[-2.89 -2.41 -2.40 -1.84 -0.21  2.71 -3.75  0.98]  q817
[ 0.92 -0.79 -1.77 -0.83  8.66 -2.31  0.76 -0.78]  q867
[-2.00 -0.07  2.18  1.19  4.11 -0.24 -1.05 -1.16]  q306
[-2.89 -2.41 -2.40 -1.84 -0.21 -1.85 -1.16  1.76]  q121
[ 3.87 -3.04  1.66 -3.91  3.22 -1.26  1.65  0.39]  q519
[-2.89 -2.41 -2.40 -1.84  2.45  2.25 -3.08 -0.60]  q635
[-2.09 -0.51  2.41 -0.22  2.14 -0.16  2.04  0.91]  q136
[-2.09 -1.39  2.41 -0.22  2.14 -0.16  2.04  0.91]  q967
Table of tags by key:
[3.22] -> q463
[-0.21] -> q376
[-1.16] -> q225
join q121 4: 
q376
find: [-2.09 -0.51  2.41 -0.22  2.14 -0.16  2.04  0.91]
q136
find: [-2.00 -0.07  2.18  1.19  4.11 -0.24 -1.05 -1.16]
q306
chg q817: [-2.89 -2.40 -2.40 -1.84 -0.21  2.71 -3.75  0.98]
1, [-2.41]
chg q306: [-2.00 -0.07  2.18  1.20  4.11 -0.24 -1.05 -1.16]
3, [1.19]

[-3.34  1.67  1.00  1.63 -3.10] : q926
[-0.55 -1.04 -1.75  0.63 -0.92] : q717
[-3.34  1.67  1.00 -2.70 -1.34] : q9
[ 6.17 -2.60 -1.04 -3.46  1.81] : q155
[-2.11 -0.52 -0.26 -0.23 -2.03] : q584
[-1.73 -0.21  1.88  4.41 -5.71] : q363
[-0.02  7.10 -1.08 -0.05  2.17] : q788
[3.77 0.30 4.88 1.12 5.22] : q73
[-0.96 -2.81  4.90  0.32 -3.72] : q514
chg q155: [ 6.17 -2.59 -1.04 -3.46  1.81]
1, [-2.60]
chg q73: [3.77 0.29 4.88 1.12 5.22]
1, [0.30]

[-0.96  0.28 -0.91 -1.54  1.63  2.01 -2.64 -2.27  0.69  2.87] : q892
[-0.47  0.80 -0.85  0.21  0.87  7.02 -0.45  3.04 -0.78 -3.37] : q421
[-2.23  1.38  1.69 -0.82  4.35 -0.57 -2.13 -1.23 -4.18 -3.84] : q718
[ 4.24  1.93 -6.79  5.27 -2.46  3.76  2.19  5.71 -1.11 -0.36] : q418
[ 0.10  4.13  2.44 -1.08  1.44  2.31 -3.84 -1.80 -0.98 -1.30] : q566
[-4.08 -1.72 -5.80  1.98  3.71 -2.35  2.60  4.95  1.65  0.85] : q129
[-0.76 -0.66 -0.20 -3.96 -0.40 -0.35 -1.26 -2.06  2.44  7.07] : q56
[ 0.10  4.13  2.44 -1.08  1.44  2.31 -3.84 -1.80 -0.98 -4.02] : q583
chg q566: [ 0.10  4.13  2.44 -1.08  1.44  2.31 -3.84 -1.80 -0.99 -1.30]
8, [-0.98]
chg q583: [ 0.10  4.13  2.44 -1.08  1.44  2.32 -3.84 -1.80 -0.98 -4.02]
5, [2.31]

[-1.18  0.93 -2.97  1.74 -1.26  0.14  4.43  1.71 -1.17 -0.18  1.52  0.02
  2.35 -2.67  0.08  2.69 -1.14  1.10  2.48 -6.43 -0.93 -1.00 -0.42 -0.63
 -0.34  0.36 -0.78 -1.31  0.18  2.86]  q291
[-1.18  0.93 -2.97  1.74 -1.26  0.14  4.43  1.71 -1.17 -0.18  1.52  0.02
  2.35 -2.67  0.08  2.69 -1.14  1.10  2.48 -6.43 -0.93 -0.17 -0.42 -0.63
 -0.34  1.90 -0.78  0.16  0.18  2.86]  q164
[-1.18  0.93 -2.97  1.74 -1.26  0.14  4.43  1.71 -1.17 -0.18  1.52  0.02
  2.35 -2.67  0.08  2.69 -1.14  1.10  2.48 -6.43 -0.93 -1.00 -0.42 -0.63
 -0.34  1.90 -0.78 -1.31  0.18  2.86]  q104
chg q104: [-1.18  0.93 -2.97  1.74 -1.26  0.14  4.43  1.71 -1.17 -0.18  1.52  0.02
  2.35 -2.67  0.08  2.68 -1.14  1.10  2.48 -6.43 -0.93 -1.00 -0.42 -0.63
 -0.34  1.90 -0.78 -1.31  0.18  2.86]
15, [2.69]
find: [-1.18  0.93 -2.97  1.74 -1.26  0.14  4.43  1.71 -1.17 -0.18  1.52  0.02
  2.35 -2.67  0.08  2.69 -1.14  1.10  2.48 -6.43 -0.93 -0.17 -0.42 -0.63
 -0.34  1.90 -0.78  0.16  0.18  2.86]
q164
find: [-1.18  0.93 -2.97  1.74 -1.26  0.14  4.43  1.71 -1.17 -0.18  1.52  0.02
  2.35 -2.67  0.08  2.69 -1.14  1.10  2.48 -6.43 -0.93 -1.00 -0.42 -0.63
 -0.34  1.90 -0.78 -1.31  0.18  2.86]
q104

[ 4.33 -3.84  1.42 -6.67 -5.68 -0.77  0.90  0.64  0.75 -8.67 -3.13  3.03
 -0.46  0.34 -0.04  3.54  5.83  1.78  0.86 -3.46  4.12 -1.60  4.92 -1.83
  3.09 -3.83  4.89 -3.43  1.97 -5.43 -0.57 -3.87 -2.34 -3.85] = q347
[-0.51 -1.13 -2.25  3.72  1.38 -0.06 -0.82 -1.15  0.94  6.28  2.06 -3.89
 -0.37  1.21  3.95 -0.07 -3.13 -3.32 -2.18  1.32 -1.85  1.68 -2.78  1.29
 -0.79 -0.56  0.29  1.19  2.81  4.41 -1.10 -1.91 -3.83  3.71] = q585
[-1.79  1.23 -0.30 -0.40  5.58 -0.34  1.07  0.23  2.58  4.04 -0.73 -2.96
 -2.53  0.60  5.34  0.77 -3.04 -3.70 -1.54  2.11 -2.73  2.17 -0.97  1.84
 -4.34 -1.76 -1.24  0.84  2.28  2.75 -1.09 -1.61 -4.69  3.24] = q217
[-2.42  1.67 -1.37  4.78  3.29  0.36 -0.78 -0.39  0.08  6.57  2.37 -2.76
 -0.38  0.39  1.64 -1.51 -4.70 -2.24 -1.62  2.44 -2.90  1.75 -3.19  1.69
 -1.81  1.79 -2.05  2.45 -0.16  4.69 -0.03  1.23 -0.44  3.33] = q676
[-1.06  2.39  1.40  0.17  0.20 -0.28  0.15  1.33 -0.66 -1.28  0.12  2.16
 -0.24 -1.01 -2.51 -0.93 -0.80  1.40  0.59  0.69 -0.84 -0.13  1.12  0.08
 -1.02  2.15 -1.62  0.49 -2.82 -0.07  0.88  2.44  3.40 -1.36] = q880
[-2.55  2.53 -0.21  1.37  5.48 -0.14  0.47  0.45  1.37  4.49  0.20 -2.11
 -1.84  0.22  2.84 -0.52 -4.02 -2.68 -1.24  2.64 -3.07  1.95 -1.77  1.86
 -3.99  0.51 -2.33  1.72  0.03  3.16 -0.42  0.84 -1.57  2.94] = q302
[-2.57  4.29  0.50  6.18 -1.23  0.57 -1.69  0.91 -3.24  3.06  3.45  2.47
  1.57 -1.34 -7.25 -4.67 -3.67  2.38  1.13  1.56 -1.57 -0.33 -2.14  0.12
  0.44  6.29 -3.24  3.02 -6.09  3.05  2.02  6.12  8.73 -1.01] = q407
[-3.09  3.98  0.99  0.69  5.95 -0.30  0.80  1.21  1.01  2.72 -0.50 -0.52
 -1.88 -0.53  1.06 -0.87 -3.80 -1.60 -0.55  2.94 -3.10  1.56 -0.70  1.60
 -4.56  1.50 -3.12  1.56 -1.62  2.06  0.31  2.44  0.73  1.55] = q980
[-1.06  2.39  1.40  0.17  0.20 -0.28  0.15  1.33 -0.66 -1.28  0.12  2.16
 -0.24 -1.01 -2.51 -0.93 -0.80  1.40  0.59  0.69 -0.84 -0.13  1.12  1.20
 -0.77  4.61 -3.12  3.42 -2.79  5.49  0.80  3.65  3.47  2.57] = q7
[-2.91  3.38  0.47  1.33  5.61 -0.24  0.51  0.90  0.98  3.71 -0.07 -1.10
 -1.69 -0.16  1.57 -1.16 -4.11 -1.97 -0.90  2.79 -3.06  1.72 -1.37  1.85
 -4.03  1.40 -2.89  1.91 -1.20  2.76  0.13  2.07  0.10  2.29] = q354
[ 1.76 -1.08  0.61 -0.83 -4.36 -0.39 -0.39  0.50 -0.86 -3.38  0.06  2.20
  0.68 -0.35 -2.15  0.39  1.71  1.91  0.47 -1.26  1.47 -1.11  2.01 -1.00
  2.19  0.20  1.66 -1.03 -0.71 -1.23  0.26 -0.53  1.59 -2.43] = q494
chg q494: [ 1.76 -1.08  0.61 -0.83 -4.36 -0.39 -0.39  0.50 -0.86 -3.38  0.06  2.20
  0.68 -0.35 -2.15  0.39  1.71  1.91  0.47 -1.27  1.47 -1.11  2.01 -1.00
  2.19  0.20  1.66 -1.03 -0.71 -1.23  0.26 -0.53  1.59 -2.43]
19, [-1.26]
chg q7: [-1.06  2.39  1.40  0.17  0.20 -0.28  0.15  1.33 -0.66 -1.28  0.12  2.16
 -0.24 -1.01 -2.51 -0.93 -0.80  1.40  0.59  0.69 -0.84 -0.13  1.12  1.20
 -0.77  4.61 -3.12  3.42 -2.78  5.49  0.80  3.65  3.47  2.57]
28, [-2.79]
tags:
[-1.85] -> q716
[4.12] -> q622
[-8.67] -> q368
join q347 20: 
q622

